A small network was trained on invented records. Each row is its activation on one of them, seen along a few directions.
Here are examples, each followed by its value of one field, D.
The word none means that the record has no D.
The largest differences between rows may come from other fields.
In the rows, 500 means zero.
Random noise pushes rows far along 3 fixed directions. That doesn't count. These rows show it; they differ only by the noise:
[560 309 574 190 487 547 537 614 496 798 392 515 297 357 381 486 334]
[408 502 477 701 517 475 511 558 508 460 532 728 583 592 503 468 529]
[454 473 511 690 457 482 498 663 422 517 498 815 535 595 491 440 499]
[283 438 353 528 770 462 623 336 790 546 592 414 571 500 474 604 518]
[534 493 595 317 455 550 464 359 574 474 449 397 480 384 450 457 448]

[590 431 551 402 431 513 523 641 411 582 446 564 424 474 466 457 418] | d9
[599 439 644 243 335 603 432 570 389 619 421 507 408 387 459 447 397] | d10
[415 384 392 439 695 449 559 448 559 582 545 369 506 464 483 571 472] | d9
[529 588 554 583 414 444 498 477 524 320 505 610 571 572 515 478 529] | d11
[598 479 578 351 396 549 448 532 339 536 404 505 440 423 501 495 475] | d10
[405 371 432 257 728 463 640 480 720 767 544 271 392 413 453 656 438] | d4
[529 682 556 721 448 543 395 277 510 125 543 374 745 515 573 427 623] | d5
[334 471 432 444 640 454 607 446 741 608 573 488 469 508 461 580 462] | d6
[474 312 515 105 576 568 597 550 622 854 439 391 270 347 410 553 312] | d1
[551 301 397 379 734 500 507 555 431 705 512 210 452 390 407 585 477] | d3
[583 445 524 531 392 493 509 782 378 641 421 820 319 563 463 457 439] | d7
[628 570 671 221 395 570 380 263 511 334 457 178 507 329 499 437 461] | d4
[538 583 607 514 377 531 508 535 544 420 468 563 525 522 511 433 487] | d5
[374 606 538 617 432 504 548 472 662 413 533 719 583 600 518 411 502] | d8
[544 318 510 308 434 506 557 662 428 808 425 631 303 461 438 482 356] | none
[388 422 379 460 629 495 575 405 637 596 568 414 479 493 486 557 467] | none
[586 565 595 467 349 551 435 502 450 391 453 568 451 483 477 408 441] | d6
[501 502 492 534 490 513 559 620 493 544 499 595 497 553 485 518 484] | d12
[373 437 421 645 614 512 606 499 644 536 556 592 591 554 526 524 513] | d2
[278 436 270 628 858 483 624 413 741 568 646 347 617 540 476 619 563] | d12
[569 327 502  59 662 553 539 347 675 718 409 156 285 255 390 558 371] | d7
[563 415 451 456 527 432 534 566 480 541 469 496 416 486 464 522 446] | d11
[330 752 508 553 532 541 490 121 851 188 639 290 691 525 574 498 604] | d1
[573 712 733 658 123 566 432 531 468 206 445 825 625 606 587 301 532] | d2
[653 285 462 423 602 489 460 707 221 734 436 382 414 404 411 540 473] | d3
[424 595 570 511 443 485 494 467 611 425 535 563 532 548 492 444 462] | d8

Which value of D does each new row have?
[484 554 475 471 476 525 515 402 616 449 482 434 472 482 517 518 512] | d1
[453 494 520 303 534 545 566 381 712 521 508 385 443 435 451 511 405] | d6
[418 467 499 546 527 461 524 557 506 530 510 644 499 549 487 479 440] | d8
[608 514 518 548 462 487 438 549 374 456 506 425 537 507 479 510 550] | d3
[555 531 614 243 413 549 520 475 605 554 428 412 428 419 444 478 440] | d12
[613 537 638 217 321 628 432 438 541 526 427 383 395 371 443 477 440] | d10
[462 451 488 437 507 515 593 594 600 640 476 613 477 532 474 502 441] | d12
[588 351 571 417 476 515 512 735 360 724 422 609 398 455 455 479 430] | d4
[539 564 493 294 537 558 463 259 558 414 461 145 468 331 493 564 551] | d10
[596 579 596 380 338 558 416 477 399 439 405 445 427 426 505 461 502] | d10
[751 720 663 468 276 555 259 247 337 121 415 188 543 375 532 408 574] | d5
[352 433 461 417 627 432 627 531 690 684 530 548 432 520 452 573 426] | d8
[379 407 386 715 687 400 603 597 553 540 562 674 593 604 500 549 529] | d11
